Each row below holds a small network's activations on one input, seen along a few directions.
In each table, some parts of the input vary, and every possible input appears once, in random order.
Descriptions start from the smaller parts, as in this example, which fits no table here: line(6) and (point or ring(11) or (values(3) and ring(5))).
Shared parts are said once, and a part with two or three values counts as separate values.

Other details of the inputs vary at random and push rows far along two fixed directions, the same in every table; ignore that.

Table:
row 1: -3.167,-3.213,-1.273,-1.486,2.306,1.909,3.222,1.419,1.934,-3.803,-3.808
row 2: -1.572,2.797,1.687,2.596,0.353,-1.081,0.423,-6.488,-1.506,1.350,3.433
row 3: 6.406,-1.206,0.296,-1.818,-0.401,2.209,0.075,1.180,-3.303,4.282,0.354
row 4: -2.106,3.327,2.032,2.850,-0.349,-1.093,-1.301,-5.819,-1.326,1.352,3.095
row 5: -1.007,3.282,0.313,2.562,-1.734,-2.708,-3.260,-3.147,-0.679,1.167,3.171
row 6: 1.470,-2.213,-0.376,-2.141,0.126,2.748,-0.786,1.699,-0.879,-0.024,-2.463
row 7: -6.144,1.496,0.845,2.387,1.198,-0.934,0.984,-3.419,1.741,-2.582,-0.005
row 8: -6.118,1.415,0.861,2.319,1.728,-1.816,2.311,-6.510,1.266,-3.361,1.929
row 9: -2.165,-3.888,-1.247,-2.407,2.187,0.860,3.651,1.191,1.957,-4.628,-2.518
row 10: 0.772,-0.608,-0.242,-1.498,-0.720,2.010,-1.457,4.454,0.432,0.684,-2.445
row 11: 1.667,-0.460,-0.159,-1.320,-1.036,1.157,-0.658,5.271,1.056,0.778,-1.846
row 12: -3.549,-1.586,-0.879,-1.328,0.349,0.088,1.296,4.661,4.084,-4.033,-3.023
row 13: 0.211,1.838,-0.017,2.377,0.310,-2.810,0.474,-5.105,-1.418,1.071,3.788
row 14: -1.683,4.242,2.088,2.532,-1.480,-1.688,-2.550,-3.790,-0.624,1.513,3.618
row 15: -5.225,1.972,1.372,2.351,0.863,-3.605,2.127,-4.276,2.474,-3.292,2.787
row 16: -2.644,-3.317,-1.156,-1.519,2.285,0.963,4.049,2.119,2.375,-3.849,-2.990
row 17: -2.069,-4.122,-2.893,-1.965,2.204,0.640,2.060,0.464,1.548,-5.101,-3.054
row 18: -0.195,3.235,2.147,2.462,-0.590,-2.658,0.118,-3.966,-0.492,1.728,4.184
row 19: -2.848,-3.806,-2.625,-1.610,1.279,0.444,0.281,1.311,1.807,-5.106,-3.561
row 20: -3.282,-3.213,-1.289,-1.502,2.317,1.899,3.250,1.416,1.949,-3.653,-3.834
row 21: -2.087,-3.136,-0.832,-2.169,1.357,-0.135,2.686,2.587,2.941,-4.960,-2.359
row 22: 5.108,-0.409,0.586,-1.344,-1.051,3.006,-2.436,1.018,-3.386,4.067,-0.635
row 23: 2.120,-2.270,-0.497,-1.571,0.923,1.957,2.159,2.637,-0.388,1.044,-1.845
row 24: -4.928,0.365,-0.775,1.912,0.915,-2.080,-0.208,-4.176,1.327,-3.763,0.656
row 25: -5.723,2.565,1.434,3.231,0.977,-3.513,2.544,-3.233,2.958,-2.443,2.341
row 26: 6.596,-1.490,-1.420,-1.362,-0.411,1.921,-1.505,0.589,-3.971,4.001,-0.345
row 27: -0.711,2.053,-0.067,2.785,0.312,-2.190,-0.336,-6.031,-1.676,0.929,3.238
row 28: -0.755,4.486,2.183,2.731,-1.792,-2.613,-1.783,-3.141,-0.129,1.693,4.225
row 29: -1.602,5.204,2.298,3.699,-1.677,-2.686,-1.387,-2.351,0.453,2.438,3.900
row 30: 4.206,0.320,0.673,-0.348,-0.883,2.877,-1.960,1.592,-2.954,5.050,-1.041
row 31: 5.224,0.410,0.593,-1.730,-2.110,2.387,-3.576,3.050,-2.541,4.148,-0.211
row 32: 4.942,-0.272,0.363,-0.637,-0.260,3.013,-0.297,0.990,-3.219,5.202,-0.678
row 33: 2.462,-1.524,-0.083,-1.384,0.047,1.030,1.140,4.255,0.503,0.884,-1.624
row 34: 4.420,2.525,0.512,2.037,-1.742,-0.339,-3.841,-3.226,-4.291,5.548,2.952
row 35: 4.341,0.342,0.680,-0.341,-0.874,2.923,-1.970,1.644,-2.989,5.006,-1.050
row 36: 0.590,-0.630,-0.284,-1.519,-0.692,1.970,-1.411,4.396,0.535,0.809,-2.443
row 37: -1.613,-3.388,-2.328,-1.939,1.379,-1.151,2.031,2.419,2.789,-5.289,-2.324
row 38: -5.841,3.034,1.341,2.488,-0.337,-3.500,0.257,-3.324,2.951,-3.563,2.673
row 39: -0.846,4.391,2.149,2.640,-1.804,-2.583,-1.768,-3.113,-0.058,1.766,4.188
row 40: 1.350,-1.311,-0.342,-2.413,-0.892,2.020,-1.857,3.558,0.035,-0.048,-1.946
row 41: 6.164,0.291,0.879,-0.640,-1.215,1.322,-0.589,3.521,-2.077,5.498,0.280
row 42: -7.284,3.506,1.322,3.124,0.124,-2.522,-0.161,-3.081,2.769,-2.341,1.629
row 43: 0.806,-1.577,-0.327,-1.252,0.304,2.745,-0.315,2.492,-0.492,0.908,-2.999
row 44: 5.097,0.367,0.578,-1.743,-2.124,2.357,-3.558,3.008,-2.506,4.198,-0.208
row 45: 5.761,-0.966,0.266,-1.587,-0.377,3.018,-0.753,0.367,-3.671,4.066,-0.270
row 46: -1.519,-4.123,-2.776,-2.124,2.245,-0.225,2.950,1.042,1.886,-5.127,-2.327
row 47: 4.431,3.950,2.461,2.526,-1.714,-1.045,-1.183,-1.264,-2.623,6.945,3.983
row 48: -0.110,3.324,2.172,2.562,-0.577,-2.692,0.116,-3.998,-0.563,1.668,4.237
row 49: -1.719,-3.447,-2.385,-1.876,1.274,-1.329,1.972,2.482,2.747,-5.213,-2.408
row 50: 5.089,-0.209,0.382,-0.572,-0.242,3.029,-0.288,1.014,-3.314,5.185,-0.658
row 51: 1.568,-0.478,-0.160,-1.335,-1.051,1.133,-0.651,5.240,1.078,0.877,-1.820
row 52: -5.968,3.031,1.340,2.471,-0.322,-3.512,0.286,-3.355,2.985,-3.408,2.684
row 53: 7.271,0.108,-0.866,-1.455,-2.671,0.595,-3.668,3.961,-2.470,4.275,0.264
row 54: 1.777,-2.675,-0.719,-2.262,0.969,2.683,1.082,0.930,-0.999,-0.333,-2.138
row 55: 6.569,-1.193,0.306,-1.790,-0.411,2.222,0.059,1.245,-3.367,4.165,0.370
row 56: 2.001,-1.733,-1.905,-1.979,-1.133,0.785,-2.615,3.677,-0.276,-0.322,-1.996
row 57: 5.872,-0.416,0.451,-0.741,-0.296,2.219,0.477,1.916,-2.959,5.275,0.051
row 58: 2.842,-2.835,-0.591,-2.417,0.837,1.880,1.767,1.806,-0.893,0.020,-1.392
row 59: -1.710,-3.387,-2.392,-1.884,1.368,-1.275,2.097,2.469,2.669,-5.197,-2.423
row 60: -1.617,7.145,1.980,5.717,-2.450,-5.822,-3.109,-7.168,-0.961,2.759,7.239
row 61: -4.188,-1.654,-0.929,-1.473,0.681,1.016,0.480,3.938,3.312,-4.017,-3.643
row 62: -6.554,1.831,1.182,2.479,1.046,-1.747,0.579,-5.720,1.515,-3.596,1.498
row 63: -3.112,-2.728,-2.460,-1.900,0.310,-0.223,-0.667,2.878,2.810,-5.340,-2.978
row 64: -1.245,3.159,1.829,3.276,0.469,-1.759,1.622,-4.689,-0.877,2.486,3.583
row 65: -1.714,-4.036,-2.814,-1.972,2.245,-0.443,3.011,0.972,1.792,-5.065,-2.370
row 66: -2.514,-2.494,-2.489,-1.758,0.130,-1.255,0.265,3.513,3.198,-5.382,-2.671
Description of these inputs: ring(6) and (values(3) or (values(2) and line(4))).
Q: The inputs of row 33 and row 16 match in every part but the ring(6) part. If row 59 is changed in the same way as row 33 into row 16, which row does it become?
A: row 65
Q: The inputs of row 45 and row 55 match in every part but the ring(6) part. If row 8 is changed in the same way as row 45 into row 55, which row does it become?
A: row 9
Q: Which other rows does row 65 become when the values(3) part takes its other values? List them by row number.
A: row 13, row 46
Q: List by row number the other rows that have the ring(6) part in common with row 34.
A: row 4, row 6, row 7, row 19, row 22, row 24, row 30, row 35, row 43, row 62
Q: Which other rows does row 38 become when the values(2) part takes its other values? List them by row number.
A: row 29
Q: Which other rows does row 48 become when the ring(6) part takes its other values? List them by row number.
A: row 22, row 28, row 31, row 54, row 58
Q: Which other rows does row 21 become when the line(4) part takes its other values? List them by row number.
A: row 15, row 18, row 48

Table:
row 67: -3.566,0.470,0.536,0.919,0.798,-0.579,1.702,-0.104,2.103,-1.806,-0.301
row 68: -1.419,2.538,0.728,2.662,-0.022,-3.204,0.504,-3.962,0.113,0.164,3.376
row 69: -3.212,-0.001,0.126,0.849,1.254,-0.570,1.259,-3.345,0.418,-2.109,0.411
row 70: -3.841,3.227,1.604,3.323,0.178,-1.848,0.254,-4.676,0.411,0.063,2.581
row 71: 5.829,1.149,0.314,-0.536,-2.529,-0.406,-3.001,2.602,-2.005,4.144,1.582
row 72: 5.667,-0.786,-0.083,-1.120,-0.420,0.990,-0.077,1.080,-2.516,3.412,0.546
row 73: 5.418,1.291,0.603,0.593,-0.915,0.571,-1.392,-2.321,-4.097,5.263,2.571
row 74: -3.247,-2.220,-0.467,-1.026,1.661,1.255,2.332,0.616,1.853,-3.483,-2.530
row 75: 5.824,-1.885,-1.367,-2.835,-1.759,1.897,-2.896,4.995,-1.605,2.259,-1.716
row 76: -3.113,-0.960,-0.678,0.106,1.162,-0.307,0.889,-1.241,1.145,-2.873,-0.914
row 77: 3.718,2.004,1.224,-0.171,-2.301,0.947,-2.722,3.250,-1.267,4.379,0.631
row 78: -1.473,-5.554,-2.580,-3.736,2.282,1.088,3.637,4.072,2.895,-6.040,-4.550
row 79: 4.762,-3.708,-1.282,-3.691,-0.172,4.207,-0.482,6.232,-1.170,1.667,-4.437
row 80: 6.138,-5.136,-2.240,-4.757,0.031,4.662,-0.780,6.843,-1.766,1.250,-5.008
row 81: -2.862,-1.461,0.044,-0.807,1.404,0.824,2.570,1.258,2.103,-2.581,-1.954
row 82: 5.785,1.944,0.873,0.978,-1.176,0.395,-1.731,-2.833,-4.520,5.975,3.165
row 83: -2.507,-0.061,-0.511,0.811,0.839,-2.248,1.667,-1.384,1.695,-2.683,0.708
row 84: 5.267,0.435,-0.067,-0.969,-2.312,-0.171,-2.695,3.267,-1.448,3.150,0.862
row 85: -2.910,-0.486,-0.578,0.578,1.364,-1.119,1.762,-3.135,0.733,-2.848,0.499
row 86: -3.385,-0.282,0.437,0.507,1.224,0.214,1.763,-1.731,1.128,-2.081,-0.537
row 87: 5.292,0.732,1.398,-0.447,-0.927,2.253,-0.647,1.562,-2.769,5.656,0.548
row 88: -2.681,2.886,2.095,2.681,0.387,-1.273,1.241,-3.663,0.332,0.928,2.593
row 89: -4.083,3.239,1.549,3.301,0.191,-1.993,0.270,-4.779,0.486,-0.080,2.542
row 90: 5.521,-5.247,-2.376,-4.821,0.175,4.464,-0.620,6.743,-1.475,0.708,-5.204
row 91: -2.643,-4.860,-2.712,-3.846,0.913,1.678,0.279,5.851,3.467,-6.269,-5.653
row 92: -3.585,3.238,0.606,2.874,-0.852,-3.600,-1.441,-4.159,1.048,-1.282,3.326
row 93: -3.370,-1.286,0.104,-0.594,1.474,0.569,2.686,0.880,2.280,-2.832,-1.752
row 94: -2.031,-5.454,-2.480,-3.439,2.439,0.949,3.858,3.760,3.183,-6.379,-4.365
row 95: -3.485,3.097,0.845,2.687,-0.888,-4.249,-0.660,-2.927,1.843,-1.715,3.392
row 96: -4.415,4.394,1.711,3.415,-0.961,-2.691,-1.619,-3.784,1.152,-0.318,2.945
row 97: -3.971,-0.715,-0.230,0.484,1.611,-0.426,1.740,-2.779,1.115,-3.279,-0.282
row 98: 3.909,1.144,0.542,-0.590,-2.075,1.535,-3.258,2.875,-1.696,3.824,-0.246
row 99: -1.645,-5.448,-2.866,-3.519,1.919,0.682,3.008,4.927,3.350,-6.126,-4.652
row 100: -4.559,4.527,2.041,3.238,-0.964,-2.952,-0.793,-2.666,1.818,-0.248,3.096
row 101: -3.817,2.793,0.953,3.123,0.399,-2.391,-0.082,-5.659,0.035,-0.601,2.801
row 102: 6.884,-3.132,-0.881,-3.322,-0.271,4.104,-1.010,3.730,-3.348,3.574,-2.534
row 103: 5.113,1.894,0.479,1.126,-1.318,-0.079,-2.074,-1.908,-3.716,5.280,2.784
row 104: -3.902,4.247,2.196,3.819,-0.061,-2.584,0.594,-4.424,0.773,0.848,3.432
row 105: 6.095,-0.725,-0.048,-1.217,-0.570,1.086,-0.261,1.261,-2.732,3.787,0.515
row 106: 5.472,2.122,0.551,1.130,-1.523,-0.114,-2.361,-2.034,-4.034,5.766,2.942
row 107: 4.400,0.003,0.603,-0.967,-0.931,2.131,-0.803,3.315,-1.663,4.211,-0.768
row 108: -2.661,-0.090,-0.557,-0.161,-0.188,-0.641,-1.215,0.463,1.612,-2.653,-0.815
row 109: -0.854,-2.886,-1.530,-1.578,1.534,0.710,1.935,0.285,0.674,-3.035,-1.797
row 110: -1.922,-2.692,-1.935,-1.303,1.277,-0.044,1.434,0.744,1.530,-3.798,-2.054
row 111: -3.128,-3.479,-1.832,-3.044,0.537,1.701,0.317,5.681,3.615,-5.422,-5.082
row 112: -2.665,-0.490,-0.895,0.590,0.981,-1.342,1.059,-2.073,1.027,-2.727,0.245
row 113: -3.532,2.370,1.157,2.738,0.780,-1.823,0.623,-6.141,-0.312,-0.579,2.759
row 114: 3.973,4.229,2.529,2.487,-1.829,-0.107,-1.906,-1.711,-3.133,7.167,3.644
row 115: 5.446,0.105,0.520,-0.791,-1.225,2.525,-1.789,2.105,-3.008,5.116,-0.448
row 116: 4.404,2.937,2.130,1.594,-1.336,1.055,-1.792,-2.541,-3.982,6.610,2.772
row 117: -2.534,0.046,-0.484,-0.061,-0.294,-0.585,-1.348,0.413,1.526,-2.504,-0.714
row 118: -3.274,4.325,2.010,2.898,-1.221,-2.463,-1.157,-1.967,1.255,0.673,2.890
row 119: -3.855,-0.447,0.270,0.344,1.329,0.118,1.869,-1.588,1.460,-2.591,-0.812
row 120: -1.870,-1.931,-1.268,-0.709,1.174,-1.081,2.084,0.961,2.135,-3.678,-1.124
row 121: -2.900,0.036,-0.828,0.202,-0.274,-1.719,-0.725,-0.234,1.947,-3.255,0.088
Q: The inputs of row 89 and row 83 match in every part but one. If row 96 is changed in the same way as row 89 into row 83, which row does it become?
A: row 95
Q: The inputs of row 81 and row 105 match in every part but one. If row 100 is changed in the same way as row 81 into row 105, which row does it become?
A: row 71
Q: Describe the family of inputs behind these rows.
A: line(5) and (values(3) or (values(2) and line(4)))
Q: List by row number the other rows that have the line(5) part in common with row 113.
A: row 69, row 76, row 80, row 90, row 91, row 97, row 101, row 102, row 108, row 117
Q: Which other rows does row 96 become when the values(3) part takes its other values? List them by row number.
A: row 98, row 111
Q: Which other rows does row 107 become when the line(5) part takes its other values? List them by row number.
A: row 68, row 79, row 101, row 110
Q: Which other rows does row 67 become when the line(4) part takes its other values? List them by row number.
A: row 104, row 107, row 114
Q: Which other rows does row 102 become when the line(5) part takes its other values? List them by row number.
A: row 72, row 73, row 86, row 87

Table:
row 122: 0.462,-0.331,-0.368,-0.064,-0.559,-0.718,-1.006,1.516,0.697,-0.726,-0.805
row 123: -0.181,-0.148,-0.892,-0.281,-0.659,0.464,-1.875,1.643,0.429,-0.468,-1.446
row 124: -6.439,1.244,-0.708,3.220,1.886,-3.590,1.167,-8.865,0.689,-4.597,3.155
row 125: -0.371,-0.118,1.090,0.108,0.731,0.420,0.982,-0.372,-0.054,0.441,-0.121
row 126: 0.204,-1.087,-0.980,-1.320,-0.812,0.936,-1.790,2.683,0.454,-0.469,-1.628
row 127: 0.964,-1.494,0.610,-1.505,0.530,2.058,1.398,1.626,0.079,-0.133,-1.702
row 128: -3.696,0.432,-0.464,0.227,0.147,-2.113,1.137,-0.140,2.751,-3.989,0.563
row 129: 1.784,2.113,1.727,0.645,-0.739,1.882,-0.986,-1.590,-2.398,3.962,1.108
row 130: -0.671,-0.383,0.367,-0.650,0.634,1.932,0.147,0.425,-0.386,0.627,-1.303
row 131: 0.319,-0.780,-0.022,-0.270,0.611,0.722,1.712,0.959,0.199,0.675,-0.374
row 132: -0.719,-0.357,0.056,0.035,0.577,1.846,0.253,0.305,-0.334,0.501,-1.832
row 133: 0.168,-1.013,0.650,-0.284,0.541,1.001,1.066,0.632,-0.039,0.454,-0.835
row 134: 0.586,-0.243,-0.793,-0.535,-0.721,-1.009,-0.299,2.064,0.687,-0.361,0.104
row 135: 4.631,0.081,-1.041,0.325,-0.093,-1.341,-0.081,-3.499,-3.386,2.552,2.892
row 136: -4.421,0.525,-0.208,0.248,-0.099,-0.754,-0.430,-0.700,2.385,-3.738,-0.287
row 137: 0.354,-0.417,0.334,-0.678,0.564,1.091,1.976,0.654,0.348,0.203,-0.329
row 138: -3.927,-0.075,-0.150,1.241,1.631,-0.861,2.931,-1.205,2.146,-2.573,-0.461
row 139: 0.692,-0.445,0.068,-0.941,-0.800,-0.114,-0.768,1.759,0.692,-1.044,-0.389
row 140: 2.946,2.125,0.480,0.607,-1.513,-1.396,-1.849,0.286,-1.308,3.149,2.527
row 141: -1.299,0.187,0.519,0.278,0.350,1.427,0.234,-0.532,-0.394,0.729,-0.661
row 142: 0.531,-0.344,-0.034,-0.666,-0.538,-0.675,-1.064,1.723,0.543,-0.673,-0.259
row 143: 0.623,4.535,2.877,4.194,-0.637,-1.540,-0.672,-5.333,-2.308,4.665,4.041
row 144: 0.939,-1.430,-0.251,-1.349,0.893,1.363,1.761,2.213,0.208,0.277,-1.315
row 145: -0.313,0.059,-0.467,-0.726,-0.687,0.344,-1.912,1.510,0.311,-0.419,-0.723
row 146: 1.031,-1.417,-0.567,-1.288,-0.707,-0.062,-0.926,2.870,0.701,-0.741,-1.206
row 147: 2.782,-3.644,-2.040,-1.978,1.086,0.118,0.761,-0.651,-1.311,-1.602,-0.920
row 148: 3.020,2.423,0.208,1.408,-1.615,-1.431,-1.866,0.018,-1.398,3.299,2.203
Q: The inputs of row 131 and row 133 match in every part but one. If row 144 is changed in the same way as row 131 into row 133, which row does it become?
A: row 125
Q: Describe the family of inputs behind these rows.
A: values(3) and (point or (values(2) and line(4)))
Q: A walk changes only the line(4) part. It starts at row 136 and steps to row 145. List the rest of the walk in order.
A: row 126, row 123
Q: Which other rows does row 129 become when the line(4) part takes its other values? List them by row number.
A: row 130, row 132, row 141
